These are the activations of a small neural network, seen along a few directions. Each row is one input.
Each table varies a few parts of the input and shows all the possible inputs, shuffled.
A made-up example of a description, with smaller parts first: one of 5 places around a ring, together with either a single point or (one of 2 separate values, together with one of 4 places along a line) or one of 9 places around a ring.
Shared parts are said once, and a part with two or three values counts as separate values.
In the rows, 128 means zero.

Other details of the inputs vary at random and push rows far along two fixed directions, the same in every table; ignore that.

Rows:
x1: [135 127 125 183 194 155 146 114 162 111 129 189 151  47]
x2: [114 138 107 108 119  99 142 136 122 126 124  81 108 186]
x3: [ 92 144 165  87  78 111  92 113 132 161 103 147 146 159]
x4: [ 92 199 189 111  80 121  77 134 162 107  95 187 114 176]
x5: [136 127  89 114 136 100 122 131  84 117 151  63 117 172]
x6: [139 129 144 118  95  98 122 141 120 135 151 105 117 164]
x7: [186  79  31 100  97 131 117  97  61 170 193  25 137 175]
x8: [214  36  31 190 168 171 191 131 111 122 199 107 129  64]
x9: [146 152 112 109 110 125  97 129 116 130 169 107 114 169]
x10: [128 131 133 107 110  97 136 141  94 130 136  92 101 152]
x11: [149  72 103 167 183 143 161 139 104 118 140 148 116  47]
x12: [140 138 109 119  88 123 125 135 134 136 148 100 102 193]
x13: [122 150 116 139 115 112 137 124 136 136 132  93 122 185]
x14: [ 84 214 190  84 114  98  86 144 145 108  72 157 129 173]
x15: [ 65 198 179 100  86 115  88  91 157 142  64 168 162 166]
x16: [139 155 120 135 112 103 128 117 119 124 143  84 130 175]
x17: [ 96 155 174 111  83 102 117 149 155 143 115 141 107 188]
x18: [126 113  76  85 118 108 123  99  82 150 131  61 145 162]
x19: [146  78 128 176 152 148 172 146 152 122 141 179 136  62]
x20: [205  94  48 123 102 115 135 126  73 137 211  21 108 184]
x21: [152  89  82 157 206 143 161 125 126 107 148 142 136  48]
x22: [130 123 107 111 109 146 107  97 108 149 143  37 146 175]
x23: [101 158 167  86  69 158  79 110 155 133 102 123 130 171]
x24: [132  75 116 169 175 148 187 144 144 126 115 172 110  46]
x25: [154 128 129 186 194 159 143 126 158 112 112 189 159  44]
x26: [ 89 109 205 142 133 183 120 120 202 126  69 226 154  42]
x27: [143 131  95 105 119  90 138 129  93 118 149  54 116 178]
x28: [ 75 212 192 127 103 107  87 122 158 110  85 169 133 178]
x29: [188  39  48 164 209 148 176 135  74 136 196  94 117  36]
x30: [113  73 146 142 164 185 151 117 147 128  91 167 137  22]
x31: [101 115 165 160 155 146 173 147 159 107  88 219 122  46]
x32: [ 54 181 193  70  90 133  87 112 161 118  56 132 137 167]
x33: [180  98  40 147 127 113 157 124  68 142 205   7 130 187]
x34: [164 127 121 108 116 106 100 153  88 152 171  75 123 173]
x35: [ 98 165 182 111  90 100  88 146 133 129 121 148 117 177]
x36: [100 125 130  83 102 112 115 112  91 159 107 111 131 142]
x37: [ 82 201 209  86 107 104  88 155 131 125  75 172 113 152]
x38: [135  91 103 170 180 146 187 134 149  96 116 169 139  53]
x39: [166 120 133 168 168 172 131 137 166 108 117 213 141  43]
x40: [107 131 186 159 165 148 128 140 187 115 107 248 138  40]
Description of these inputs: one of 5 places around a ring, together with either one of 2 separate values or one of 6 places along a line.
Q: Changing only the place on the ring of 5 turns x2 into x12. The same change can be made to x14. Which row results?
A: x39
Q: Changing only the place on the ring of 5 turns x11 into x35. The same change can be made to x30. Which row results?
A: x26
Q: Change only the place on the ring of 5 in x29. List by row number the other rows that result.
A: x1, x9, x21, x40

Rows:
x41: [145 115  75 108 113 102 130 110  80 158 162  35 140 181]
x42: [128 118 114 163 178 132 155 119 144 107 117 182 140  62]
x43: [144  80 113 139 130 130 153 135 120 142 147 124 119 114]
x44: [ 78 169 189  90  93 137  84 122 145 132  90 141 130 153]
x45: [171  54  45 154 167 143 173 108  99 144 162  72 145 100]
x46: [182 110 100 191 154 153 151 141 156 111 168 163 130  93]
x47: [189  45  65 146 163 145 148 139  77 148 201  48 114 102]
x48: [113 167 137  86 109 110  89 121 112 132 116  89 140 181]
x49: [134 120 115 144 161 139 156 125 136 104 124 124 124  99]
x50: [141 121  87  96 118 125 126 116  95 140 152  32 125 179]
x51: [178  86  69 157 185 133 153 126  91 114 166  87 138  89]
x52: [154 109 129 175 133 185 129 108 182 122 128 194 156  70]
x53: [139  88 106 134 124 140 141 111 113 151 139 117 146 100]
x54: [105 162 164 112 115 118 129 153 142 112 113 141 103 150]
x55: [122 136 114 107 129 126 108 118 107 138 135  64 133 163]
x56: [ 91 166 155 123 116 112 129 128 150 104  88 143 119 149]
x57: [146 116 126 162 173 134 151 146 132 117 127 185 123  62]
x58: [102 186 178  99 107  97  97 157 127 115 112 144 114 172]
x59: [134  97 122 168 161 134 175 145 144 117 125 177 123  77]
x60: [110 143 156 112 116 141 103 116 133 138  99 166 139 110]
x61: [147 118  89 132 154 119 132 127  89 124 163  51 121 150]
x62: [121 103 151 139 126 142 145 142 156 122 106 171 116  88]
x63: [136 125 119  88 103 127  94 121  88 147 146  69 134 167]
x64: [117 121 146 156 146 135 159 151 160 104 102 187 114  81]
x65: [121 108 163 138 140 155 145 140 164 117 108 181 118  72]
x66: [138 125  82 119 119  95 142 123  83 135 158  46 118 195]
x67: [ 95 171 174 125 107  96 128 148 144 125 104 173 120 145]
x68: [123 199 149 134  93 115  97 121 159 109 128 135 130 199]
x69: [175  63  71 136 147 126 146 132  88 148 185  94 119 103]
x70: [ 93 157 151  82  81 115  89 115 120 146 113 129 132 170]
x71: [115 166 144 130 143 113 120 124 129 114 105 155 129 124]
x72: [ 93 154 164  82  82 135 100 120 133 136 106 109 121 171]
x73: [139 133  93 124 122  91 139 122  88 137 155  63 127 174]
x74: [150 134 119 169 140 163 126 106 180 117 126 169 157 103]
x75: [ 90 141 161 101  86 137 111 120 146 132  89 140 127 145]
x76: [136 108 133 165 178 146 152 151 141 110 131 163 120  65]
x77: [126 112 107 141 161 140 139 108 141 127 115 160 151  78]
x78: [127 118 134 161 168 131 155 143 150 111 120 209 127  58]
x79: [ 87 166 150  96  94 116 110 119 143 127  87 114 128 177]
x80: [141  93  84 101  94 122 127 113  79 161 162  42 127 184]
x81: [104 158 192 104 109 121  95 146 145 123 101 173 123 131]
x82: [130 167 172 132  81 133  94 135 171 126 132 168 122 168]
x83: [129 120 158 141 146 140 127 137 145 129 111 198 125  70]
x84: [108 143 164 108  89 102 117 138 129 146 122 139 120 156]
x85: [113 170 130  90 108 106  93 114 106 143 116  96 134 182]
Q: What is each input in this table made of?
A: one of 5 places around a ring, together with either a single point or one of 8 places around a ring
Q: Changing only the place on the ring of 5 turns x68 into x74. The same change can be made to x51. Which row results?
A: x48
Q: Changing only the place on the ring of 5 turns x63 into x58. The same change can be made to x44. Which row results?
A: x76
Q: Change only the place on the ring of 5 in x77. List by row number the other rows that result.
A: x42, x69, x70, x78
Q: List by row number the other rows that have the place on the ring of 5 in common with x84.
A: x43, x47, x62, x65, x69, x81, x82, x83
Q: Change only the place on the ring of 5 in x75. List by row number the other rows that result.
A: x56, x62, x64, x79
